A small network was trained on invented records. Each row is its activation on one of them, seen along a few directions.
Each row is followed by the record's values for the fields M, V, E, C, B.
A field that a record lacks is written none.
The largest differences between rows may come from other fields.
Strong random noise was added to every row along 13 fixed directions; ignore it. To show where, here is one row again and again, with new noise each time:
[ -30 -120  -92   61  -58 -167 -198  373   16   39 -198   15 -112  -20
  118   46   32 -158  221  -11  -94  -51   18  159    3 -146 -127  313
  -51  391  -40  154]
[-262  408   41 -152 -217  -64  108 -143  -77  299  -94 -512  311 -210
  -72    5 -126 -143  103 -609 -177  299  527 -220  -20  263  136  -11
 -220   90  254   94]
[ -74  258   43 -129 -194 -100   84 -285 -552  119 -370   56  192   87
   34  132  126  174 -169  -61 -353   32 -140   79 -149 -151  -22  -14
   97   34  108  -77]
[ 282  647  246 -344  329  330  194 -346 -125  232 -121 -168  -90  -21
 -220   43  227  370 -121  222 -227 -276  211  100 -285 -348  287  318
  276 -134   17  -16]
[ -66  107 -322 -202 -400  207 -354  215  313   56   80 -123  189 -350
 -119  -77 -162 -338  502  -22  102  280  385 -300  542 -370 -125   39
 -405  116 -490 -116]
[  57  -20 -424  224 -241 -241 -191 -240   11  -26    9  245 -321  106
  116  102   51  157 -263  281  371   -5 -288 -121  214  332   34 -236
   24 -134  -87 -292]
[ 196  305   78  121 -211  197  -20  -76  -70  124  -20  -99 -203 -106
  159  103   -9  131  259  320   23  147  -76 -182   58 -301  229   86
  125  283   73  113]
[-349   21    9  402 -195 -477 -278  204  -44  -21 -536  238 -321  210
  196  399  -22  -78 -202  239  -52 -138 -494  314 -110 -241   74   -1
  234  435  240  -56]
[ 156  347   51 -162 -227  120  200  -74 -245   50   44   89 -141  -80
   34  181  320  337    3    1  168  -10   55 -294  151 -103  437  213
  190   34 -100  124]
[ 309   56   74 -246 -231  203  147   51  241 -112  112  246 -149 -177
 -180  -68  -14  266  139  340  668 -314  571 -475  581 -178  374 -131
   32 -260 -269 -130]
[ 413 -272 -265 -680  -76 -153  294   72  -54  178  124 -163  146  235
 -278 -268  161 -345    0 -392   90  -54   35  -56   33  297 -276  103
   53 -303  119  -59]
[  80  505  170  180 -100  253   40 -191  208  138  366 -345 -149 -139
    9  -14 -289  -82  110  100  161  461 -117 -406    3  170  387    1
   22  189  219   10]
[-628 -139    3  446 -256 -424 -230  205  -16 -395 -212  698 -105   34
  251  163  -74    2 -313  322  215 -115  178  -49  234   90  176 -507
 -309  -11 -390 -360]
[ -85  -68  -92  -42  -15 -242  -66  216  222   24 -182   11  -93    7
  -66    2  -38  -53  -13  -92  222 -282  411   19  143  186   47   22
  -85    9   30  -26]
[-451  229   45  376 -308   -7 -166  216  -61 -217  -19  207   93   -1
  262  168 -170   69   63  -31   80  213   31 -314  267  297  354 -103
 -269  321  -83   70]

[ -47  141   64  121   30 -223  284 -355   -1  139  231 -130 -285  132
   83   91  118  -12 -408  -12  131  125  -68 -108 -280  337  277 -340
  148 -275  282 -104] | M is m1, V is v3, E is e1, C is c3, B is b3
[  60  150 -341   71  -66  134 -172 -215  289 -129  404  160 -275   30
 -119  110  129 -112 -246  353  408  237 -580 -211  262   15  155 -143
   56 -259 -339 -312] | M is m1, V is v1, E is e1, C is none, B is b2
[-606  313  110   40  276   95  187  349  188 -232  167   71   84  155
  206   41  184  -96  -26 -113 -296 -103  704  -53 -223  322  460 -294
 -391 -196 -289   21] | M is m2, V is v2, E is e2, C is c2, B is b2
[ -43   80  144  153 -288 -156  -36 -127  -38  -18   73  217  -50 -196
  -89   42 -155 -188 -206  101  161  281 -309 -131   73 -301   71  -33
   62   72  -83 -279] | M is m1, V is v2, E is e2, C is none, B is b3
[ 145 -316   67 -387   22 -301  173  428 -182 -184  115  440  -12   35
 -217 -127  277 -230 -244 -231   69 -126 -105   65   37 -188  -63  460
  100  -44 -360  -88] | M is m1, V is v2, E is e1, C is c1, B is b3
[-125  115  117  246  294  173 -220 -414   11 -145  120  165   93 -118
  -53 -129 -312  269 -232  236  -75    8  -37   65  -63  197 -123 -131
 -185 -190 -176 -326] | M is m2, V is v3, E is e2, C is none, B is b2
[-143   62  197  408 -180 -163 -165  241  156   34  -99 -183    5   41
  163   -4 -492 -164  160 -181   76  136  -88 -140   86  280   97   60
  -55  494  493  121] | M is m2, V is v3, E is e1, C is c1, B is b3
[ -21 -157  179 -160   54  101  262  164 -215 -194  169  203  367  306
   94 -177  -43  -22   -3 -127 -180  -53   82 -126  -62  372  -16 -137
 -219 -136    7   42] | M is m1, V is v3, E is e2, C is c3, B is b3
[ 332 -215 -116 -184 -190  -58  -60 -152 -431   26 -115  264 -113   53
   -1  141  261  153   -6  151 -128   -2 -716  188    0 -509 -298  275
  349   60  -84  -73] | M is m2, V is v3, E is e1, C is none, B is b2
[-523  -84  356  394   11 -217  195  110 -269 -189 -134  103  112  204
  268  167  -38  -33 -211 -183 -220  113 -189   61 -287  384  219 -329
   -4  164  356  214] | M is m2, V is v1, E is e2, C is none, B is b2
[  15  200 -473 -124 -107  129 -260 -358   39  168  -59 -187    3 -168
  -99  213  200  432   11 -195   47  -16   29  -94  230  102   -3  100
   65 -170 -193    3] | M is m2, V is v3, E is e2, C is c1, B is b1
[ 138  -60 -200 -190 -537  112 -125  122   48  112  -48 -120  178   23
  -86   69 -150 -458  357   -1   24  355 -466 -159  273 -463 -156  -55
   91  184   72  -37] | M is m1, V is v2, E is e2, C is none, B is b1
[ -61  519  -60  262  316  259 -212 -195  631  155    4 -234 -447   48
  -37  161   27  153  -73  421  204 -329  314  102  -29  -12  416  -66
   20  -93   75  -80] | M is m2, V is v1, E is e1, C is none, B is b3
[  88  -36   73 -314   85  249  -56  253  163  -91    7  -63  272  279
 -241 -176 -326 -581  248  270 -374  108 -300  138  -97 -481 -313 -153
  -47  -48   -2 -177] | M is m1, V is v2, E is e1, C is none, B is b2
[-420   -1   53 -243 -477 -167  448  599  281 -131  356  -92   50  213
   71   43   43 -690  182 -443  170  332  305 -551  163  204  533 -432
 -171  -99   44   68] | M is m1, V is v2, E is e1, C is c2, B is b3
[ -31  455  485  517  631   48  -95 -473   -6  134 -154 -268  -60 -254
  -99  -82 -453  470 -382  114 -110 -114  137  240 -429  269  126  316
   39  267  422   55] | M is m1, V is v1, E is e1, C is c3, B is b3
[ 119 -466 -462  -67  116 -467 -158  289  582  271   -4 -334 -434   54
   56  -69  187 -534  159 -111   84 -241  329  328 -191   96 -352  -41
  -74 -104   62  -46] | M is m1, V is v3, E is e2, C is c1, B is b3
[ 369 -133 -114 -101  -62 -192  159 -304 -294  176  144 -164  -46 -343
  -51 -134   93  309  -68 -422  224  118  226 -201   17  288 -127  245
   40  -71   54   87] | M is m1, V is v3, E is e1, C is c1, B is b3
[-333    5 -441   11 -393 -231 -303  355   78  -60 -322  127  -48 -157
   76  229  141  -27  192  -80   19  -58  243  -61  368 -289   -7   20
 -170  191 -353   43] | M is m1, V is v1, E is e1, C is c2, B is b3
[-289  111  -13   -8   80 -315  214 -226 -158  -12  -29  258 -132   -1
  142   82  375  207 -502  -73   25 -293  579   45 -164  260  234 -328
 -137 -450 -251 -230] | M is m1, V is v3, E is e2, C is c3, B is b3
[ -51  257  324   -9    3  232  144   53  102  -49  -89  -40  -27  290
   11   93 -138  -60   30  293  -86  -88  -31  -37  -91 -239  374 -238
  189    5  268  -33] | M is m2, V is v2, E is e1, C is c1, B is b1
[ 315   59 -315 -568 -234  272   23  185 -248   23  399   -8  371  -61
 -174 -229   62 -177  251 -368 -109  367 -147 -338  299   74 -185  483
 -181   12 -434  -15] | M is m1, V is v2, E is e1, C is c3, B is b1
[-147 -110   30  345  319 -111  -63  -55 -105 -233 -275  309  -38    8
  148  -40  -43  701 -184   86  114 -604  626  104   58  467   80  -28
 -184  -42  -56   53] | M is m2, V is v1, E is e1, C is c2, B is b3
[  63  307  377  -95  257  156  208  -50  -49    4 -175 -129  123  -63
 -243  -19 -139  386 -144  -98  148 -382  319  -54   42  132  365  219
  172    2  321  240] | M is m1, V is v1, E is e1, C is c3, B is b2
[ -99 -215  204   74   33 -138   22   37 -557 -250  -79  463   54  163
  239   54  174   45 -161  206 -399   54 -461  188 -268 -241 -109   43
   71  131 -191  -87] | M is m1, V is v3, E is e1, C is c1, B is b1
[ 314 -356 -172   69  140 -145  155 -102  122 -156  459  264 -374 -127
   49 -233  119  144 -212  173  511  -81  240 -144   82  488   -6 -107
  -69 -387 -285 -145] | M is m1, V is v2, E is e2, C is none, B is b2
[ 314 -278  118  164  323 -151  255   63  232  -55  323   26 -487  314
  104  -91  -35 -127 -180  296  210  -32 -439   47 -359  377   40 -191
  296 -110  352  -21] | M is m1, V is v3, E is e2, C is none, B is b2
[-141  162  276  484  167  -10  -22   53  282  130  189 -181 -364    7
  329  -14  -90 -264  144  343  -85  184  205   78 -363   -5  247 -197
  -91  212  158   11] | M is m2, V is v2, E is e1, C is none, B is b1
[ 357  -96   89  -55 -381 -136  104   52  114  -29   98  299 -454 -195
  -91  144   78   76   -6  317  635  -24 -216 -312  369 -521  249   69
  375   29  -76 -103] | M is m1, V is v3, E is e1, C is none, B is b3
[-710  116 -309  255  -97 -471 -385  -31   60  183 -462 -225   10 -445
   94  248   74 -250  -40 -307 -340  152  655  334 -132 -294 -210 -187
 -406   87 -264  -99] | M is m1, V is v2, E is e1, C is none, B is b2
[  22  180 -288 -199  290  211 -135   59  172 -103   34  169   81  515
 -138  -51   50   79 -196   41 -109 -313 -209   83   11  367    2   67
  -88 -293 -133 -195] | M is m2, V is v3, E is e1, C is none, B is b3
[ -79  -59  -86   36 -127 -332   79   13  200  273  -86 -251 -408 -364
  162  190  311  -18  100 -248  247  -98  731   -6  -35  -78  167  -27
   31   14    5  151] | M is m1, V is v3, E is e2, C is none, B is b1
[ -60 -391  543  113  115  -76  271   35 -313 -341  -66  584  196   82
   91 -211 -128  160 -172  283   15 -297  321   73  -53  -15  -81 -339
 -116 -223 -104 -215] | M is m2, V is v2, E is e2, C is none, B is b2
[   8   87  142 -446  -41  178   13  313  130  -96   65  136  217  181
 -332   97  -33 -182  -13 -190    2  -96 -408  -44  215 -314   84  354
  185   45  -90  -50] | M is m2, V is v3, E is e2, C is c3, B is b3
[ 225  -58   97  176   32   94 -151 -145  281 -138  -43  239  -95  149
 -178 -143 -586  124 -138  527  424 -186 -242 -137  226   77   -3 -356
  137 -120  225 -386] | M is m2, V is v3, E is e1, C is none, B is b1
[ -32  156 -314  145  -32 -246 -291 -412 -431   90 -323  280 -139 -339
   -7  276  347  712 -375 -188   -4 -157 -143  152  104  -47  -80  485
  141   56 -344  -30] | M is m2, V is v3, E is e2, C is none, B is b3
[ 112 -267  -35 -214   48   61 -135  135 -107 -254   21  356  203 -166
 -407  -14   55   63 -224 -115  290  -13 -581   54  317 -197 -206  553
  177   44 -313   84] | M is m1, V is v1, E is e2, C is none, B is b2
[ 169  -53 -226  -49 -158 -215   76  -61 -259  182  223   43 -330  203
  152  274  607   22 -152 -288  121  151 -686   71 -123  178   83  436
  309  126   22  100] | M is m2, V is v1, E is e1, C is none, B is b1
[ -51  186 -320  104   15  123 -181   92  138  -66  114  125 -218  147
  155  168  251  123  -19  212   19  -21 -277  -14  102   60  193   87
  -58   32 -325   45] | M is m2, V is v1, E is e2, C is c3, B is b3

Here are new rows. What are their fields?
[-309   -6   86 -475 -176    3  193  564  -10 -104 -438   95  418  571
  -59  119   48 -336  146 -140 -245 -393  211   73  126 -191  174 -224
  -56  -75  126   62] | M is m1, V is v2, E is e1, C is c3, B is b1
[ 106  -86  155  159 -117  130   -4   -9  141 -122  135   57  -37 -173
 -102  -32 -260   52   37  133  413  166 -286 -255  294  -20  102   28
  101  108   47   29] | M is m2, V is v1, E is e2, C is none, B is b2
[ 331 -102 -284   16   26  262 -133  -23  148   72   55 -242   96  276
   -5 -155 -164 -194  215  162   12   63 -477   74   24  247 -262  -13
   -1   62  335  147] | M is m1, V is v1, E is e2, C is none, B is b2
[-293   47  442   75  112 -125   85  -66   20 -190  248  128  156  -15
 -255    7 -371 -133 -407 -288  144  235 -347 -170  -81  322  195   90
   72   30  163 -207] | M is m1, V is v3, E is e1, C is none, B is b1
[ 288 -145 -118  170  -49  -71  -11  -44   55   96  -36 -156 -169 -115
   71 -150 -299  276  190    7  202  -56  160 -172   81  258  -96   -2
   58  133  310   83] | M is m2, V is v3, E is e1, C is c2, B is b3
[-442  423  145  370 -227   24  -69 -273 -474  -76 -282   57  145  -74
  303  361  -37  451  -15   19 -361  251 -288  -95  -89 -132  281 -165
   38  278  138   99] | M is m2, V is v3, E is e1, C is c2, B is b2
[  41  -42 -173  100  153  321 -191 -137  177 -169 -130  104   91  184
   16 -156 -200  149   75  555   31 -253   55   73  151   77 -109 -394
 -204 -256  -97  -93] | M is m1, V is v1, E is e2, C is none, B is b2
[-448  135   66   61  213   23 -153  126 -106 -190  304  107  308  -37
  -36  -28  -90 -117 -154 -469 -413  366 -212  -31 -156  397  -70  304
 -299  122 -335  -21] | M is m2, V is v3, E is e2, C is none, B is b3
[-198  155  -60 -214 -109 -214   50  216 -145   32 -379   27   48  132
 -123  375  258   25 -237 -350  -73 -200 -260  202   20 -159  165  320
  298  131  141  190] | M is m1, V is v2, E is e2, C is c3, B is b2
[-353  229 -172  146 -107   23 -214   17 -405  -20 -319   56  236  200
  168  229  122   63  -56 -198 -450  134 -434  223  -78   12    2  200
  -62  266   51  165] | M is m2, V is v2, E is e1, C is none, B is b2
[-173   17  419   63   48 -322   38 -295   42  105 -207  133 -234 -476
 -218  132   49  239 -304   22  232 -318  542  190  -68 -466   60  -11
  139 -163 -129 -301] | M is m2, V is v1, E is e2, C is none, B is b2
[-375  359   80  -79 -244 -158   83  -67  -78  111  164 -101   61 -178
   44   86  104 -246 -144 -315 -142  443  197 -206 -124   -6  244 -109
 -152  -30 -136 -148] | M is m1, V is v3, E is e1, C is c1, B is b1
[-211  158  214  -71  219 -245  108  319  415  -43    6   -2 -171  154
 -357  105 -154 -137 -367 -345  273 -239   31    0  -50  276  378  246
  188  -27  215  -77] | M is m2, V is v2, E is e1, C is none, B is b3
[ 358 -453   81  -82 -215 -107  212  157  -80   71  295 -259   71 -359
   31 -359 -187 -235  343 -399  170  357  256 -298  114  177 -258  205
 -127  220   83  255] | M is m1, V is v1, E is e2, C is c1, B is b3
[ -58 -328   59  341  351 -124   56  396 -114 -251  184  403 -424  145
  519    5  449  221   42  227  -30 -218  149  191 -269  334  166  204
 -152  189 -336  274] | M is m2, V is v1, E is e1, C is none, B is b1
[-368 -149 -149  373 -132 -430 -167   98 -384 -150 -278  409 -101  -37
  223  269  331   99 -370 -115   48   10 -364  197   24   81   25  150
   20  247 -126   92] | M is m1, V is v1, E is e1, C is none, B is b2
[  91  448 -109  421   67  526 -474 -497 -329  -85  110  158  133 -171
  223   -4 -176  444  109  520 -401  416 -543  -52   19 -204 -139  202
 -221  271 -364 -113] | M is m1, V is v3, E is e1, C is none, B is b3
[ 424    0 -280   29 -169  -41  -22 -157 -130  425   -2 -546 -141 -320
   54   18  199  209  245 -492  114  187   43  -41   34  183 -111  565
  155  361  336  507] | M is m2, V is v1, E is e2, C is c1, B is b3
[-105   42  315   56  298  120  405  265  100  -99  -18  -17 -130  521
  329  -26  196   22  148  281 -230 -426  535   95 -366  175  370 -437
  -41 -114  295  234] | M is m2, V is v1, E is e1, C is c2, B is b3
